Each row below holds a small network's activations on one input, seen along a few directions.
Each table varies a few parts of the input and shows all the possible inputs, shuffled.
Descriptions start from the smaller parts, as in this example, which fits no table here: one of 2 separate values, together with either a single point or one of 11 places along a line or (one of 4 places along a line, together with one of 5 places around a ring).
Shared parts are said once, and a part with two or three values counts as separate values.
In the rows, zero is written as 128.

Other details of the inputs vary at random and push rows far along three fixed directions, the same in every table; ignore that.

Table:
x1: [153 142  67 138 150 115 100  81 157  54 122 116 126]
x2: [132 155 148  82 116 168 138 136 105 177 114 159 133]
x3: [141 159 120 103 155 169  87  88 159 120 105 163 108]
x4: [126 124 113 131  84 132 105 131  74 170 148 138 123]
x5: [128 113 103 126  90  81 159 157  72 105 174  74 147]
x6: [127  71 198 160 207 135 121 164 202 144  93 121 110]
x7: [117  53 238 161 186 115 148 142 228 130  73 131 152]
x8: [144 130 148 137 113 159 131 105 102 174 138 180 152]
x9: [154 166 118 115 155 159 119  76 159 105  94 164 138]
x10: [ 98  47 247 129 154  88 187 201 122 146 139  65 178]
x11: [137 152 107 148 176 159 122  80 155 120 120 195 115]
x12: [126  52 166 153 199  81 116 138 188  60 124  64 142]
x13: [118 149 149 110  69 146 147 141 113 190 107 167 120]
x14: [118 141 126  96  99 128 140 153  89 151 122 112 132]
x15: [106 124 102 121  83  83 122 164  73 111 168  64 117]
x16: [126 154 148  81 105 159 148 149  93 183 115 148 139]
x17: [123 132 172 126  87 174 147 159 128 197 109 171 126]
x18: [143 116  81 179  94 110 120 120 145  84 149 119 117]
x19: [127 147 143 115 102 125 156 136  89 135 156 123 151]
x20: [127 152 139 117 101 124 153 135  89 132 156 123 151]
x21: [143 125  74 136 128  95 119 114 126  68 146  92 133]
x22: [113 156 129 123 126 151 168 110 126 173 130 171 144]
x23: [111 112 104 113  86  85 131 168  70 120 164  66 120]
x24: [107 116  65 157 144  95  99 127 115  94 147 110  84]
x25: [127 136  79 122 120 103  98 121 121  87 118  87 110]
x26: [169 156 110 157 162 166 124  92 170 125 121 185 110]
x27: [111 135  54 146 155 114  83  90 171  94 121 118  89]
x28: [131 168 134 103 139 165  98 106 142 135 111 157 118]
Description of these inputs: one of 2 separate values, together with either a single point or one of 5 places around a ring or one of 8 places along a line.
- Changing only the choice among 2 separate values turns x13 into x7. The same change can be made to x2. Which row results? => x5
- Which other rows does x16 become when the choice among 2 separate values takes its other values? List them by row number. => x21
- Which other rows does x11 become when the place on the ring of 5 takes its other values? List them by row number. => x7, x18, x22, x26

Table:
x29: [123 147 132  73 125 132  82 128 112 108 124  94 124]
x30: [ 98 146 150 123  83 154 156 162  98 215 127 168 110]
x31: [ 99  85 179 139  93 114 151 197  85 194 143 108 128]
x32: [180 207  48 131  98 147 112  70 147  67 124 168 109]
x33: [ 82  61 132 186 142  73 109 171 168 112 136  74  87]
x34: [122 111 184 142 211 181  93 107 240 155  52 187 103]
x35: [146 175 113 131 132 204  82  79 160 172 105 227  89]
x36: [105 111 167 121 148 112 186 180  99 140 147  94 161]
x37: [113 101  63 160 122  82  92 137 143  89 130  80  85]
x38: [145 189 103  97 124 155 169 119  94 152 150 153 132]
x39: [134 107  66 148 106  98  87 134 110 102 140  92  98]
x40: [125  79 134 154 179  86 127 154 129  69 158  64 145]
x41: [138 202  56 101  85 133 145  77  74 126 151 176 134]
x42: [152 107  88 156 103  90 115 114 132  47 160  78 128]
x43: [ 92  58 154 181 126  85 111 179 135 136 152  84 100]
x44: [126 128 189 116 117 143 167 125  96 175 131 145 183]
x45: [112 135  85 121  68 110 142 161  73 158 139 108 108]
x46: [154 170  57 109  76 154 102 109  78 150 130 156 104]
x47: [160 167  49 140 134 168  52  64 159 108 109 182  79]
x48: [130  81 160 136 217 143  85 117 233 112  48 130 110]
x49: [134 128 193 102 101 155 174 136 109 182 135 159 185]
x50: [148  94 194 132 233 144 129 125 194 112 112 123 144]
x51: [121 124  69 145 147  77 126 106 118  53 151  87 120]
x52: [126 127 188 106 134 138 168 128  95 167 134 160 172]
x53: [141 158 168 100 152 174 154 100 106 159 122 190 154]
x54: [123 136  72 146 112  86 127  95 117  79 147  92 142]
x55: [158 147 190 118  95 150 174 154 106 155 128 153 163]
x56: [ 84 118 191  65 117 108 139 189  98 148 116  63 145]
x57: [133 135 105 130  72 104 164 137 102 101 153  98 140]
x58: [136 107 163 134 191 142 118  88 229  96  88 145 156]
- Describe the family of inputs behind these rows. => one of 2 separate values, together with either a single point or one of 6 places along a line or one of 8 places along a line
- Changing only the choice among 2 separate values turns x42 into x57. The same change can be made to x35. Which row results? => x30
- Which other rows does x51 become when the place on the line of 8 takes its other values? List them by row number. => x32, x36, x38, x41, x54, x57, x58

Table:
x59: [137 135 106 134  85 140 128 148  75 162 155 145 120]
x60: [120 143 129 104  99 119 124 147  84 144 150 113 130]
x61: [145 162 160  93 174 192 101  86 160 150  77 192 118]
x62: [123 133 184 126 167 171 124 115 181 175  77 195 120]
x63: [143 144 188  95 177 190 107 106 160 163  88 178 130]
x64: [106 152 154  83 227 183 139  97 151 178  95 182 141]
x65: [119 146 109 124  69 128 155 146  62 175 144 143 110]
x66: [ 73  36 205 161 146  74 154 199 152 132 119  66 133]
x67: [120 115 200 135 174 180 112 117 198 163  98 177 128]
x68: [ 87  45 199 162 151  72 140 194 142 139 126  73 130]
x69: [127 116 144 146 171  97 153 150 140  70 143  70 141]
x70: [126 150  56 128 130 109  79  93 161  58 115 104 100]
x71: [165 149  22 162 124 138  53  76 144  74 151 143  83]
x72: [135 106 188 133 182 175 123 128 181 167  71 185 125]
x73: [149 121  74 141 151  99  89  75 157  36 135  99 135]
x74: [124 148 115 101  94 120 141 145  85 147 126 109 124]
x75: [120 139 115 136  87 122 127 143  91 158 156 137 116]
x76: [144 127 188 141 167 179 140  89 177 159  91 195 162]
x77: [137 161 130  94  82 129 180 135  65 145 158 137 160]
x78: [135 162 106  98  81 139 125 131  63 152 161 121 122]
x79: [156 146  66 139 158 104 104  88 159  32 144 106 118]
x80: [ 82  82 105 153 194  88 140 143 128 131 147  94 121]
x81: [147 134  54 130 144 115  71  98 140  60 117 110  98]
x82: [ 79  35 227 134 162  76 138 204 146 119 129  38 152]
x83: [125 137 194  98 181 163 120 121 189 158  64 162 138]
x84: [144 117 178 125 164 188 134 129 191 178  73 182 133]
x85: [150 188  69  83  58 158 141 129  68 157 138 143 127]
x86: [121 147 103 126  71 124 151 147 105 166 140 131 120]
x87: [126 137 157 113 120 113 186 165  89 129 155 103 156]
x88: [153 195  83  87  65 146 158  99  58 137 162 163 150]
x89: [133 176 123 140  87 141 196 151  70 157 168 147 138]
x90: [147 126  54 167 138 115  64  88 150  74 142 121  80]
x91: [115  78 132 164 147  92 110 145 140 108 128  93 103]
x92: [132 105  79 141 168  90  70 102 165  45 113  78  92]
x93: [125 142  48 159 118 110  85  94 166  75 122 125  88]
x94: [106  60 210 138 151  81 162 172 123 122 127  57 190]
x95: [114 164 120  92  76 123 141 147  57 161 147 128 128]
x96: [134 144 120 115  99 121 147 114  84 123 146 117 165]
x97: [152 115  66 170 143  98 101  82 166  52 146 122 117]
x98: [106  91 131 160 127 103 109 145 143 110 144 100 112]
x99: [ 77  25 221 133 162  67 155 211 176 112 109  16 154]
x100: [143 164  96  96  77 146 125 141  52 153 156 136 129]
x101: [128 140 140 142 100 121 191 160  88 149 163 133 143]
x102: [108  36 212 134 166  90 131 204 133 127 134  44 154]
x103: [126 131 115 131  78 128 155 165  81 174 132 135 127]
x104: [146 124 197 133 175 173 155 106 185 154  97 198 152]
x105: [121 118 125 135  85 123 147 168  68 168 146 131 124]
x106: [151 177  21 118 118 123  70  72 160  62 123 118  92]
x107: [143 107 202 140 181 165 144 101 193 151  92 187 156]
x108: [121 119 141 105 103 115 151 176  86 153 122  98 143]
x109: [126 154 158 125 157 193 109  91 180 159  85 212 112]
x110: [147 133 196 137 184 174 158 115 190 150 100 194 146]
x111: [121 163 125  94  74 131 136 148  62 167 164 122 135]
x112: [101  72 132 161 133  88 127 157 179 100 122  72 117]
x113: [136 172 167  89 156 206 101  88 169 156  98 194 131]
x114: [132 125 120 143  87 116 158 125  94 136 155 136 152]
x115: [131 102  80 176 155  94  61 104 179  67 145  97  92]
x116: [109 142 122 128  70 111 159 163  83 179 138 129 125]
x117: [154 161 157 137 154 194 127  68 167 160  91 217 157]
x118: [118  68 146 167 149  96 108 152 147 114 145  79 112]
x119: [124  96 125 123 139  98 121 146 149  99 117  64 121]
x120: [125 147  54 128 134 110  72  86 154  50 121 109  93]
x121: [164 148  37 139 146 106  75  50 159  25 139 118 118]
x122: [132 142  59 131 145  99  68  90 155  56 119 105  93]
x123: [136 184  69 120  56 144 143 120  69 172 139 164 104]
x124: [126 115 146 140  85 114 173 141  82 160 153 131 162]
x125: [120  75 125 160 138  94 124 151 165 110 120  76 110]
x126: [129 132 148 104 101 108 181 155  81 130 159 108 158]
x127: [105 164 120  91  68 132 145 146  59 155 147 129 129]
x128: [129 148 116  96  83 133 139 155  51 156 143 126 132]
x129: [139 145 117 108  95 120 148 113  82 125 147 123 162]
x130: [167 181 135 123 154 198 137  66 174 145 106 234 129]
- Describe the family of inputs behind these rows. => one of 2 separate values, together with either a single point or one of 11 places along a line or (one of 4 places along a line, together with one of 6 places along a line)
- Changing only the choice among 2 separate values turns x98 into x82. The same change can be made to x89. Which row results? => x69
- Which other rows does x123 become when the choice among 2 separate values takes its other values? List them by row number. => x74
- Which other rows does x84 become when the place on the line of 6 takes its other values? List them by row number. => x59, x71, x72, x103, x105
- Which other rows does x100 become when the choice among 2 separate values takes its other values? List them by row number. => x59

Table:
x131: [133 135  53 165 107  94 106 123 121  87 149  96  99]
x132: [151 150  12 133 102  94  92  87 132  43 144  95 103]
x133: [135  57 201 185 196  98 172 139 166 104 147 115 176]
x134: [130 182 111  89 154 174 113  84 122 154 116 184 120]
x135: [116  99 163 110  81  88 169 195  67 142 158  65 145]
x136: [138 153 141 119 150 182 118 105 127 184 103 196 122]
x137: [122  95 150 140 147  96 111 131 172  80 115  77 142]
x138: [120 109 110 113  94  89 133 160  65 130 164  73 137]
x139: [101  95 158 146 158 115 155 147 165 140 110 127 127]
x140: [140 135  17 162  96  86  62  83 112  63 160 107  93]
x141: [144 164 153 125 117 182 125  95 161 163 100 194 133]
x142: [132 135 168 100 180 168 118 116 140 160  93 159 138]
x143: [144 144 146 115 138 180 117 106 135 181 111 191 126]
x144: [ 83  98 176 105 110  98 176 203  67 165 160  76 151]
x145: [124 168 162  97 161 175 143 110 159 160  98 172 136]
x146: [125 133  89 123  88  84 134 159  67 101 161  72 119]
x147: [149  97  97 144 195 120  51  92 208  37 109  96 108]
x148: [112 111 146 115  88 104 137 161  80 129 151  84 149]
x149: [135 160  21 133 121  91  84  92 122  42 159  93  86]
x150: [118 126 153 107  65  98 158 170  65 141 154  92 148]
x151: [125 102  64 171 199 102  57  77 194  56 125 112  80]
x152: [141 169 159  99 153 181 134 112 152 159  90 172 139]
x153: [141 151 143 104 166 176 107 109 147 137  99 163 129]
x154: [103  94 168 143 167 130 128 150 154 143 125 127 122]
x155: [127  60 193 154 165 109 125 162 179 120 110 100 125]
x156: [114  98 129 138  72  94 175 177  88 153 149  96 138]
x157: [109  89 165 126 117  90 154 157 132 115 118  81 156]
x158: [146 195  76 117  62 158 138 119  61 164 148 178 105]
x159: [147 160 142 101 129 167 130 111 149 143 107 154 138]
x160: [136 116 143 139 112  89 200 147  61 114 192  99 186]
x161: [100  88 160 149 137  92 148 173 128 134 141  96 119]
x162: [123 149 140 135 153 157 132 112 168 151 110 169 116]
x163: [143 202  47  98  71 144 143 103  70 133 136 155 121]
x164: [126 203  50  94  77 139 150 102  78 135 145 158 118]
x165: [141 158 133 125 113 172 132  89 158 153  94 197 132]
x166: [148  92  78 172 177 117  50  91 204  48 122 108  92]
x167: [135 179 106  88  78 152 125 106  67 162 141 159 141]
x168: [125 163 115 116  71 148 177 145  75 189 130 167 133]
x169: [119  90 169 148 164 135 121 152 150 141 113 125 125]
x170: [126  93 185 147 137 124 123 141 162 130 110 128 131]
x171: [132 117 175 134 147 166 108 114 167 147 101 170 134]
x172: [118  64 207 152 160 118 145 169 181 144 107  99 143]
- Describe the family of inputs behind these rows. => one of 2 separate values, together with either a single point or (one of 4 places along a line, together with one of 5 places along a line)
- Changing only the choice among 2 separate values turns x170 into x150. The same change can be made to x162. Which row results? => x145
- Changing only the choice among 2 separate values turns x164 into x139. The same change can be made to x132. Which row results? => x156
- Which other rows does x136 become when the choice among 2 separate values takes its other values? List them by row number. => x142
- Which other rows does x158 become when the choice among 2 separate values takes its other values? List them by row number. => x146
- Which other rows does x172 become when the place on the line of 4 takes its other values? List them by row number. => x131, x141, x162
